Each row below holds a small network's activations on one input, seen along a few directions.
In each table, some parts of the input vary, and every possible input appears once, in random order.
A made-up example of a description, with smaller parts first: one of 2 separate values, together with either a single point or one of 9 places along a line or (one of 6 places along a line, together with one of 8 places around a ring).
Shared parts are said once, and a part with two or three values counts as separate values.
In the rows, 128 means zero.

Other details of the inputs shift rows strongly along two fixed directions, in all tables alike. That doesn't count.

Table:
x1: [141 174 110 116 108 125 131 137 164 138  54 108]
x2: [118  73 134 138 162 137 123  54 129 154 181 211]
x3: [136  56 124 125 159 128 142  62 101 148 151 214]
x4: [126 156 168 136 150 130 119 161  97  99 177  32]
x5: [128 115  74 120 105 122 135  94 174 157  60 227]
x6: [143 164 103 117 115 118 134 148 152 130  54 113]
x7: [121 153  87 121  74 119 131 172 157 125  69 137]
x8: [112 111 150 140 135 137 121 129 111 122 188 123]
x9: [118 150 172 139 128 140 116 165 105 105 186  44]
x10: [113 107 151 135 126 141 125 131 110 125 183 123]
x11: [129 165  83 126 111 106 123 160 157 114  61 127]
x12: [144 169 111 113 101 125 134 140 161 139  57 110]
x13: [136 108 152 128 161 130 134 121  90 119 163 107]
x14: [139 179 107 118 113 123 126 138 169 133  57 107]
x15: [115 167  86 132 104 112 116 164 166 118  79 134]
x16: [142 130 102 115 102 134 132  75 189 174  55 204]
x17: [125 100 137 131 144 124 131 135  87 111 166 122]
x18: [108 130 148 138 112 130 125 195  86  90 187  65]
x19: [111 105 136 141 138 127 125 138  99 111 182 130]
x20: [128 184 110 128 111 125 111 136 184 136  71 116]
x21: [128 154 165 134 143 132 122 163  98 100 170  37]
x22: [118 138 145 138 140 116 120 187  84  84 174  54]
x23: [130 100 163 128 136 146 132  94 117 145 167 139]
x24: [132  77 149 129 157 145 129  45 130 162 163 199]
x25: [119 162 103 124  79 130 126 159 171 135  75 127]
x26: [144  71 132 129 191 127 135  43 112 149 151 200]
x27: [149  63 137 120 168 132 147  51 102 157 147 201]
x28: [113 125 168 133  97 142 130 187  91 108 192  60]
x29: [134  79 134 124 138 125 140 114  87 128 160 157]
x30: [139 174  98 124 134 111 123 142 162 123  60 113]
Each input here is: one of 5 places along a line, together with one of 6 places around a ring.
The inputs of x1 and x14 match in every part but the place on the line of 5. If x23 is changed in the same way as x1 into x14, which row does it become?
> x24
A walk changes only the place on the ring of 6. It starts at x22 and steps to x15. List the rest of the walk in order.
> x2, x20, x4, x30

Table:
x31: [ 95 119 125 141  88 140 141 181 114 110 166 123]
x32: [137  93 156 128 142 136 122  83 120 141 158 151]
x33: [135 118 158 133 154 132 129 123 119 134 163 117]
x34: [122 139 151 132 117 139 127 146 108 116 156  82]
x35: [132 154 171 127 110 131 123 187 103 107 167  25]
x36: [137 168 110 122  96 120 114 136 167 134  69 128]
x37: [135 143  93 116 115 110 128 121 144 129  76 147]
x38: [132 168 105 117 100 113 114 135 164 128  79 127]
x39: [134 124 138 129 149 126 141 148 102 123 140 102]
x40: [126 137 127 133 140 116 127 159 100 100 149  83]
x41: [129 109 137 131 156 127 134 125 105 119 141 125]
x42: [110  82 112 130 107 128 132 160 105 116 161 161]
x43: [141 130 102 115 120 123 132 106 152 142  62 169]
x44: [128 123  97 124 144 136 131  71 182 164  67 205]
x45: [133 185 114 120  88 134 133 172 159 133  72  75]
x46: [132  98 128 134 161 124 131 101 104 123 148 152]
x47: [121 103 129 135 159 134 130  87 120 134 164 154]
x48: [123 130 153 133 147 141 139 139 113 132 160  96]
x49: [131 117 146 136 152 128 117 112 119 124 160 133]
x50: [138 140 107 127 134 123 120  98 181 148  70 177]
x51: [137 133 149 119 123 126 141 164  94 118 141  77]
x52: [110 139  85 129  71 110 114 158 167 138  82 179]
x53: [122 191 121 123  82 134 126 184 158 113  73  53]
x54: [123 105 136 135 158 139 128  89 120 137 159 155]
x55: [123 115 136 127 134 135 130 102 114 128 159 131]
x56: [139  98 136 127 140 129 131  99 100 127 144 151]
x57: [132  94 133 132 167 123 122  71 121 139 168 177]
What do these inputs look like to the network?
> one of 3 separate values, together with either a single point or (one of 2 separate values, together with one of 4 places along a line)
The inputs of x57 and x47 match in every part but the choice among 3 separate values. If x35 is changed in the same way as x57 into x47, which row does it become?
> x45
Which other rows agree with x56 in the choice among 3 separate values? List them by row number.
> x37, x39, x40, x41, x42, x43, x46, x51
A walk changes only the place on the line of 4. It starts at x35 and steps to x32. List the rest of the walk in order.
> x36, x38

Table:
x58: [126 147 166 125 125 145 148 183  88 110 162  34]
x59: [151 131  99 114 123 122 123  62 192 175  45 219]
x60: [126  81 162 137 178 140 120  65 109 146 197 167]
x61: [141  65 171 129 168 139 137  70 101 150 185 164]
x62: [ 95 212  41 126  28 107 120 231 213 114  18 127]
x63: [139 128  88 130 142 130 126  65 202 168  54 218]
x64: [122 146 154 129 147 129 139 185  78  93 159  32]
x65: [140  71 149 130 186 126 131  73  97 134 176 164]
x66: [123 100  59 114  73 121 131 112 178 164  57 248]
x67: [141  85 153 131 180 120 124  69  96 135 177 168]
x68: [137 151 175 130 108 136 123 168  87 104 174  26]
x69: [110 153 155 137 139 146 138 180 102 102 167  40]
x70: [116 180 150 135 109 132 112 177 117  98 150  26]
x71: [112 187  53 129  43 104 122 224 170 100  22 127]
x72: [142  81 144 124 170 124 126  55  90 130 176 159]
What do these inputs look like to the network?
> one of 3 separate values, together with either a single point or one of 4 places along a line
The inputs of x58 and x69 match in every part but the choice among 3 separate values. If x59 is changed in the same way as x58 into x69, which row does it become?
> x60
Which other rows does x62 become when the choice among 3 separate values takes its other values? List them by row number.
> x66, x71
Which other rows does x63 become when the choice among 3 separate values takes its other values? List them by row number.
> x61, x65
